These are the activations of a small neural network, seen along a few directions. Each row is one input.
In each table, some parts of the input vary, and every possible input appears once, in random order.
A made-up example of a description, with smaller parts first: one of 6 places along a line, together with either a single point or one of 9 places around a ring or (one of 2 separate values, together with one of 5 places around a ring).
Shared parts are said once, and a part with two or three values counts as separate values.

Other details of the inputs vary at random and push rows far along two fixed directions, the same in every table; ignore that.

Rows:
R1: [ -3  -2  -2   9  -3 -10  -4   0   5  12   0   2  -2   1  -7  -1]
R2: [-32  12  22 -58  12   2  33  -3 -42  -2   6 -86   1  15  54  53]
R3: [ -7   2  -6  11   2 -12 -18   8  -1   1   9  11   2  -3  -2 -10]
R4: [-4 -5  2 -3  8 -7 -9  4  9  5 -2 -8  8 -9  4 -2]
R5: [-32  21   1 -23  12  -3  22  -2 -34   1  22 -55 -22  25  33  22]
R6: [ 4 -3  3  2  0  0 -4  2 -7 -7 -5  6 -1 -4  1 -4]
R7: [ -7  -5   3  13  -6  -7 -12  13  -3  -5   4  14   7  -4  -4 -12]
R8: [ -2   3  -4  17  -6   4  -4   5   1  -7   6  22 -10   2 -18 -12]
R9: [  7   1  -4   4   9   7   1  -3   9  -4  -4   2 -11  -4 -11 -10]
R10: [ 2 -5 10  5 -7  4  5  4 -4 -4 -4  2 -7  1 -7 -7]
R11: [  6   1  -8   7  14   6 -13   3   5 -12   4  14 -10  -5  -7 -20]
R12: [ 19  -2  -6  10 -15  11   8  -2   3  -4  12  20   5  15   9 -17]
R13: [  6  -3  -1   6   6  -2 -11   3   0  -6   0   8  -5  -6   1 -14]
R14: [  1   5  -9  -2   9  -1 -10  -2   5  -5   0   6  -1  -5  -4   0]
R15: [  1   5  -4   9  -4   2   0  -4  -1  -2  -1  13  -8   2 -11  -2]
R16: [-32   9  17 -40   8 -12  31  -7 -31  16   8 -81  -3  17  45  42]
R17: [  64  -39   17  -86   -2   24   19  -59   94   37 -119  -16   84  -75
  -42  108]
R18: [ 4 -4  1 -5 11  2 -8  2  7 -3 -3 -4 -2 -8  3 -7]
R19: [ -1  -6   4  15 -10  -8  -1   2  -2   7  -4   9   1  -1  -6  -7]
R20: [ 3  3 -7  1  2  1 -9 -2  2 -6 -4 14  3 -5 -8  3]
R21: [ -5   1  -3   6  -4  -9 -11   5  -4   1   1   9   8  -4  -2   1]
R22: [  6  -4   4  11  -6   1   2   0  -5  -1  -6   9  -9   1  -6 -11]
R23: [ 14  -5  -3   4 -18   4  12  -3   6   9   9  13  17  11  12  -2]
R24: [ -5  -7  10   5 -11  -4   3   4   1   6  -5   1   5  -3  -7  -1]
R25: [  8   1  -3   4   6   5   2  -8   2  -3  -5   3 -12  -1  -9  -7]
R26: [ -8  17  -2 -24  -6  14  31  -7 -16   1  23 -28   2  29  37  25]
R27: [  5   2  -2  13  -1   6   1  -3  -7  -8   0  15 -13   3 -10 -12]
R28: [ -4  -4   1  19   0  -9  -7   8   7   6   5   7  -6   0  -7 -20]
R29: [  2   1   4   2  -2  10   6  -3  -4  -8  -3   4  -8   0 -10  -1]
R30: [-32  18   9 -37  15   5  22   3 -46 -14  20 -59 -12  21  42  28]
R31: [-5  0 -2  9  1 -8 -6  4 10 11  3  0 -1  0 -8 -5]
R32: [  4  -3   1  12   4   0  -2   4   7  -1   0   4 -14   0  -6 -20]
R33: [ 0  4 -6  1  6  3  0 -2 11  2  0 -1 -8 -1 -9 -1]
R34: [  6   2  -4   5   5   5  -6   0  -7 -12  -1  15  -5  -2  -5  -8]
R35: [  6   2  -6   2  12   4  -9  -2  -2 -11   1   9  -7  -4  -3 -10]
R36: [  8  -4   3   9   0  -2  -1  -2   3   1  -6   3 -11  -1  -6 -13]
R37: [ -2  -2   1   8 -10  -8  -2  -1   1  10  -4   8   2  -1  -9   2]
R38: [ 10   0  -9  12 -20   5   6   2   7   8  16  22  13  13   6  -4]
R39: [ -7  -3   2  12 -11  -5  -3   7   0   5   4  11   0   1 -12  -4]
R40: [ -3  -4   2  10  -5 -10  -9   6  -5  -1  -1  10   7  -5   0  -6]
R41: [ -8  -2  -1   3  -5  -6 -11   9  -1  -1   3   9  11  -5  -4   2]
R42: [  0  -4   0   9   2 -11 -14   4   3   2   0   6   5  -7   0  -9]
R43: [ -2   4 -10   0  11   1 -12   5   8  -5   5   6  -4  -4  -5  -7]
R44: [ -3  -1  -7  11   4  -8 -20  10  11   2   6  13   4  -7  -8 -15]
R45: [ 19   3  -7   2 -10  19  12  -8   5  -8  10  17   4  16   7  -5]
Description of these inputs: one of 5 places around a ring, together with either a single point or (one of 2 separate values, together with one of 4 places along a line).
Question: The inputs of R14 and R3 match in every part but the place on the ring of 5. If R20 is changed in the same way as R14 into R3, which row does it become?
Answer: R21
Question: Which other rows does R27 become when the place on the line of 4 takes its other values? List them by row number.
Answer: R9, R25, R29
Question: Which other rows does R2 become when the place on the ring of 5 takes its other values? List them by row number.
Answer: R7, R17, R30, R41

Rows:
R46: [ 13  -4  -5   8   1   4 -11  10   6  -7  14  17  -2   6   8 -29]
R47: [-27  13  18 -53  17   3  32  -2 -42  -8  10 -78   4  17  66  39]
R48: [  9   5 -15  16   2   7  -6   3   9   3  21  20   0   8   4 -20]
R49: [ -7   2 -11   7  11   3 -19   8  -5 -20   9  20  -9  -7 -13 -13]
R50: [-18  -9   5  26   5 -29 -21  19  -3  13  -4   2 -13 -13 -17 -22]
R51: [-20  -2  -1  19  11 -29 -38  17   6   4   6   4   1 -15  -8 -21]
R52: [  6   1  -5  22  -7   2   8  -3   7   7  14  16 -15  10  -6 -23]
R53: [ -2  11 -16  11  14   7 -15   6   9 -14   9  15 -18   1 -12 -15]
R54: [ -5  -1   8  24 -27   0   2  12  -6   0  10  26  -1  12 -12  -7]
R55: [-27  19   5 -47  13  -2  17  -4 -45  -8  15 -58  -2  14  50  45]
R56: [ 60 -26   4 -35   2  20   7 -45  87  27 -93  14  37 -59 -63  49]
R57: [ 26 -19  20 -58  11  15  22 -40  37  19 -72 -32  33 -40 -28  68]
R58: [  3   2  -1  18  -6   0  -8   1 -17 -10  -2  22 -14   1 -10 -15]
R59: [ -6   1  -7  15 -20   1  -7  16  -4  -5  18  28  17   5  -2 -10]
R60: [ 13  -9   3  20  -8   3   2   4   1  -3   7  10 -14   9  -2 -30]
R61: [  2   2  -8  25 -19  -4   5  -3   1   6  10  23  -7  18  -6 -14]
R62: [  6   6 -18  18  -9  -4  -5   3   3   1  21  26  10  15   2 -11]
R63: [-24   9  23 -37   9   3  37  -4 -45  -5   6 -76  -9  19  50  29]
Question: What do these inputs look like to the network?
Answer: one of 2 separate values, together with either a single point or one of 8 places along a line
Question: The inputs of R60 and R46 match in every part but the choice among 2 separate values. If R54 is changed in the same way as R60 into R46, which row does it become?
Answer: R59

Rows:
R64: [ 35  -8 -10 -22   8  19   7 -22  44  13 -20   6  13 -15  -5  14]
R65: [ 24  -6   6 -17  15  21   7 -26  20 -10 -46   2  -1 -26 -27  18]
R66: [  1  14 -16   3  11  11   5   1   4  -2  29   1 -14  19  17 -17]
R67: [-54   0  31 -41  -6 -37  34  -2 -33  48  -4 -98  15   5  40  64]
R68: [ 41  -6 -28  53  11  16 -34   3  32 -22   0  84 -17 -14 -51 -68]
R69: [-36  12   3   0  16 -27 -14  18 -30   2  22 -36 -15  11  27  -3]
R70: [-52   0  30 -43  -4 -32  34  -4 -24  46  -7 -98  20   2  35  64]
R71: [-12  15  -1  16  17  11  -1   5 -36 -33  16   1 -46  11  -1 -27]
R72: [ -8  13  -6  29 -33   0  15  15 -32  -4  44  18 -10  43  29 -22]
R73: [-21   1  19  11  -2  -2  11  13 -40 -10   7 -19 -37  13   3 -15]
R74: [ 16 -14   4 -19   7  -7 -16 -10  25   7 -37   2  24 -33 -10  18]
R75: [-15  11   3   1   5  -1  15  -3 -17  -1   7 -27 -41  18  -1  -3]
R76: [-30  14 -19  26   9 -10 -38  34 -24 -27  40  28  -9   7   2 -33]
R77: [-11   9  -3  14 -13   0  13  11 -18   1  42 -11 -12  36  31 -21]
R78: [-15  12   2   8   5  -1  12  -1 -12  -3   8 -19 -38  18  -7 -10]
R79: [ 30 -14   2 -11 -16  10  16 -17  42  22 -18   6  33  -6  -3  15]
R80: [ 15 -15   0 -20  11  -6 -15 -11  30   7 -35  -1  28 -32 -10  16]
R81: [ 38 -12   1 -17 -30  23  21 -24  16   5 -19  28  39   0  -3  31]
R82: [-21   2  17  23  -3  -3   5  17 -35 -14  12  -5 -36  14  -5 -28]
R83: [ 12 -11   3 -23   8  -2 -19  -5  24   1 -32   5  29 -36 -15  26]
R84: [ 36 -10  -1 -16 -29  24  24 -24  19   4 -17  30  44   1  -3  32]
R85: [-31   9  -5  22  16 -25 -27  25 -17  -5  29  -6 -14   9  11 -30]
R86: [ -7  13  -6  25 -30   3  18  14 -24  -4  41  18   1  40  26 -17]
R87: [ 35  -8  -7 -25  20  21   5 -26  29  -1 -32   0   4 -23 -18  12]
R88: [ 18 -14 -19  47   3  -6 -56  22  31 -20  -2  82  10 -31 -46 -51]
R89: [ 10  -6  -2 -26   5   1 -23  -4  23   2 -30  11  32 -33 -16  31]
Question: What do these inputs look like to the network?
Answer: one of 2 separate values, together with either a single point or one of 4 places along a line or one of 8 places along a line
Question: Which other rows does R79 become when the place on the line of 8 takes its other values? List them by row number.
Answer: R65, R66, R68, R78, R82, R84, R86
Question: Which other rows does R77 become when the choice among 2 separate values takes its other values? List them by row number.
Answer: R79
Question: Which other rows agree with R67 in the choice among 2 separate values? List them by row number.
Answer: R64, R69, R71, R72, R73, R74, R75, R77, R81, R83, R87, R89
